[[1.64, -2.13, -3.58, 1.50, -3.64, -0.83, 0.09, 4.69, -1.90, -1.16, 0.71, -1.16, 1.98], [-0.70, 1.55, 1.73, -5.06, -4.42, -1.77, -5.50, -3.78, -3.42, 0.66, 0.95, 3.02, 6.12], [0.82, 0.80, 2.13, 5.49, -1.03, -2.10, -0.48, 0.85, -0.71, 1.85, -1.32, 1.38, 1.09], [2.93, 0.38, 1.58, 1.21, 0.72, 0.28, -0.67, -1.12, 1.57, -2.50, -1.05, -1.43, -0.23]]
Read off the entry just right of -1.32.
A: 1.38
The entry just right of 2.13: 5.49
Read off the entry just left of the largest entry.
A: 3.02
The entry just right of -0.67: -1.12
Read off the entry just left of -2.13.
A: 1.64
Read off the entry just left of the smallest entry.
A: -1.77
The entry just right of the smallest entry is -3.78
The entry just right of -2.10 -> -0.48
Read off the entry just left of -0.48.
A: -2.10
